These are the activations of a small neural network, seen along a few directions. Each row is one input.
Each table varies a few parts of the input and shows all the possible inputs, shuffled.
A made-up example of a description, with smaller parts first: one of 4 places along a line, together with either a single point or one of 9 places around a ring or (one of 2 separate values, together with one of 8 places around a ring).
Shared parts are said once, and a part with two or three values counts as separate values.

Other details of the inputs vary at random and push rows far along two fixed directions, the same in every table; ignore that.

A family of inputs:
R1: 8; 2; 7; -3; 4; -3; -8; -7; 8; 1; 8; 3; -5; 10
R2: -20; 6; -3; 0; 1; 4; 14; 10; 1; 10; 4; -3; 7; -3
R3: 9; 3; 7; -1; 4; 2; -9; -4; 7; 8; 8; 0; -4; 10
R4: -12; 5; -8; -3; -10; 8; 13; 7; -5; 2; -2; 2; 5; -3
R5: 17; -2; 0; 5; 5; -5; -3; -7; 0; -9; 3; -5; -4; 3
R6: 18; 0; -5; 7; 6; -8; -6; -5; 3; -8; -3; -4; 2; 5
R7: 11; 5; 8; -1; 0; 0; -7; -6; 6; -4; 6; 4; -6; 4
R8: -14; 4; -7; -4; -11; 4; 14; 2; -4; -4; -1; 4; 6; -4
R9: 10; 4; 13; 7; 5; 3; -6; 5; 6; 4; 4; -4; -5; 4
R10: 15; 1; 2; 1; 6; -7; -5; -7; 3; -6; 5; -7; -8; -1
R11: 13; 1; 11; 11; 3; 3; -4; 5; 2; 2; 1; -2; -3; 8
R12: -22; -55; 9; -26; 20; -6; -43; 7; -30; 8; -10; -1; -1; -26
R13: 13; 2; 5; 16; 2; -2; -7; 7; 4; 5; -4; 0; 0; 8
R14: -12; 4; -14; 3; -11; 4; 10; 8; -2; 5; -6; 4; 8; -3
R15: -14; 3; -12; 0; -12; 0; 11; 4; 0; -1; -6; 5; 10; -4
R16: -16; 6; -7; -7; -4; 1; 16; -3; -3; -5; -1; 1; 0; -9
R17: 9; -1; 7; -3; 8; -5; -4; -11; 7; -1; 4; 0; -8; 8
R18: 14; -1; 7; 4; 1; -1; -2; -11; 1; -7; 0; 1; -4; 5
R19: -13; 2; -13; 0; -8; -1; 14; -2; -2; -4; -9; 1; 9; -6
R20: -15; 10; -7; -6; -8; 8; 11; 6; -2; 4; 1; 1; 3; -6
Each input here is: one of 4 places along a line, together with one of 5 places along a line.
- The inputs of R12 and R17 match in every part but the place on the line of 5. If R5 is changed in the same way as R12 into R17, which row does it become? => R18
- Which other rows does R13 become when the place on the line of 5 takes its other values? List them by row number. => R6, R14, R15, R19

A family of inputs:
R21: 4; 5; 7; 9; -3; 7; 0; 10; 2; 4; 0; 2; 2; 7
R22: -37; -4; -20; -3; -5; 1; 20; 14; -13; 1; -13; -1; 20; -14
R23: 4; -1; 3; 11; -6; 0; 3; -1; 1; -3; -6; 6; 2; 5
R24: -39; -1; -14; -4; -2; 8; 20; 21; -15; 5; -7; -5; 16; -16
R25: -39; -6; -19; -11; -3; -5; 20; 12; -10; 2; -7; -1; 16; -12
R26: 0; -1; 6; 2; -6; 1; 0; -9; 5; 0; 0; 8; 1; 5
R27: 6; 4; 7; 6; -4; 8; 5; 3; -4; -3; -3; 0; -5; 0
R28: 1; 4; 10; -3; -4; 9; 2; -5; 1; 0; 3; 2; -6; 1
R29: 7; 4; -2; 8; -4; 6; -1; 10; 1; 9; 1; 0; 1; 7
R30: 0; 4; 7; -7; 6; 3; 4; -8; 1; -2; 6; -3; -9; 1
R31: 3; 3; 10; 10; -3; 6; 4; 6; -1; 1; 0; 2; -2; 3
R32: -1; 9; 3; -6; 4; -3; -4; 0; 8; 3; 7; -1; -8; -2
R33: 5; 4; -2; 8; -9; -3; -5; 3; 4; -2; -7; 6; 0; 0
R34: 11; 1; -5; 3; -10; 1; 0; -4; -5; -11; -4; 4; 1; 0
R35: 5; 0; 1; 10; -6; 1; -1; 4; 3; 0; -6; 6; 5; 9
R36: 1; 2; 5; 1; 9; -4; 2; 5; 4; 4; 6; -7; -1; 5
R37: 6; 3; 4; 7; 5; 4; 6; 0; -3; -4; -2; -8; -3; -3
R38: 0; 8; 6; -2; -6; 4; -6; 2; 8; 5; 5; 4; -5; -3
R39: 9; -1; -11; 9; 2; -4; -2; 1; 2; 4; -4; -4; 6; 6
R40: 3; 4; 2; -2; -4; 7; -4; 3; 5; 12; 7; 3; 0; 7
R41: 0; 5; -3; -5; 1; -8; -5; -7; 9; 0; 1; 4; -3; 0
R42: -2; 0; 3; -3; 4; -6; 1; -11; 4; -2; 2; 4; -2; 5
R43: 2; 6; 1; 0; 6; -7; -1; 5; 7; 2; 5; -7; -6; -4
R44: 5; 1; -3; 0; 7; -4; 0; 5; 3; 9; 7; -8; -1; 5
R45: 0; 1; 4; 1; -6; 2; -3; -4; 7; 3; 0; 9; 5; 9
R46: 6; 1; -6; -10; 0; -4; -1; -13; 0; -11; 4; 2; -3; 1
R47: 8; 0; -8; 8; -7; 1; -3; 3; 1; 5; -5; 4; 4; 9
R48: 4; 0; -5; -1; -7; 2; -5; -4; 7; 8; 1; 7; 4; 9
R49: 11; 4; -2; 4; 2; 3; 2; 1; -5; -8; 2; -8; -2; -5
R50: 2; -4; 1; 3; 6; -10; 5; -6; 4; -3; 0; -2; -1; 3
R51: 7; 4; -5; 8; 4; 2; 0; 8; 1; 8; 1; -8; 3; 4
R52: 10; -2; -8; -4; 1; -9; 2; -8; -1; -12; 2; -4; -2; -1
R53: 3; 0; 5; -1; 8; -2; 7; -2; 0; -3; 3; -8; -8; -1
R54: -11; -56; 27; -14; 26; -2; -50; 7; -27; 8; -6; -2; -8; -20
R55: -1; 1; 1; -3; 4; -5; -2; -7; 6; 2; 2; 4; 2; 10
R56: -38; 5; -15; -6; -14; 8; 17; 23; -13; 4; -9; 3; 9; -22
R57: 12; 1; -9; 4; -1; -3; 2; -6; -4; -12; -3; -4; 3; -3
R58: 3; 1; -8; -5; 3; -5; -4; -6; 5; 7; 3; 2; 2; 10
R59: 8; 2; -2; -4; 4; -2; 3; -1; -2; -8; 8; -8; -6; -3
R60: -1; 5; 10; 0; -2; 8; -2; 3; 6; 7; 6; 4; 1; 7
R61: 6; 5; 4; -6; -7; 9; -1; -4; -1; -5; 8; 2; -4; -2
R62: 8; -1; -3; 7; 2; -2; 5; -7; -1; -8; -8; -3; 1; -1
R63: -2; 3; 13; 1; -3; 8; 1; -2; 4; 3; 6; 3; -3; 3
R64: -35; -2; -21; -19; -19; 8; 18; 2; -16; -7; -6; 8; 13; -19
R65: 1; 4; 0; -1; -9; -2; -7; -5; 9; 1; -1; 8; 0; 0
R66: 2; 0; 1; -6; 3; -4; 3; -14; 2; -5; 0; 2; -5; 3
R67: 3; 2; -5; 1; 2; -13; -2; -2; 9; -2; -1; -3; -2; -2
R68: 4; -2; 0; 11; 3; -4; 4; -3; 1; -4; -5; -1; 4; 1
R69: 5; 5; 1; -10; 3; 2; 0; -6; -1; -7; 11; -2; -7; -1
R70: 10; 6; 1; 3; -7; 7; 2; 3; -6; -7; 2; 0; -3; -2
R71: 7; -1; 1; 6; -7; 2; 4; -4; -2; -6; -9; 5; 0; 2
R72: 5; 8; 1; 8; 3; -1; -2; 7; 4; 1; -1; -6; -2; -6
R73: 5; 4; -6; 9; 0; -7; -3; 0; 6; -3; -7; -2; 2; -3
R74: 5; -4; -2; -1; 5; -8; 6; -9; 2; -7; -3; -4; -3; 0
R75: 6; -2; -10; 1; 4; -10; -1; -1; 4; 5; 1; -4; 3; 8
R76: -4; 4; 10; -3; 7; 1; 2; -5; 3; 2; 9; -1; -7; 4
R77: -2; 5; 7; -4; 7; 1; -1; 0; 5; 6; 8; -1; -2; 8
R78: -9; -52; 19; -23; 23; 2; -57; 7; -25; 19; -3; 3; -5; -13
R79: 3; 2; 6; 10; 6; 2; 5; 4; -1; 0; 1; -6; -1; 0
R80: 3; 0; 4; -2; -7; 3; 1; -12; 3; -4; -3; 7; -2; 2
- The inputs of R34 and R70 match in every part but one. If R55 is changed in the same way as R34 into R70, which row does it become? => R77
- The inputs of R32 and R41 match in every part but one. If R79 is changed in the same way as R32 into R41, which row does it become? => R68
- Describe the family of inputs behind these rows. => one of 2 separate values, together with one of 5 places around a ring, together with either a single point or one of 5 places along a line
- Start at R73 and move only the place on the ring of 5, one step at a time. The first step leads to R67. Which rows follow, in order? => R41, R65, R33
- Which other rows does R80 become when the place on the line of 5 takes its other values? List them by row number. => R26, R45, R48, R64
- Which other rows does R45 become when the choice among 2 separate values takes its other values? List them by row number. => R60
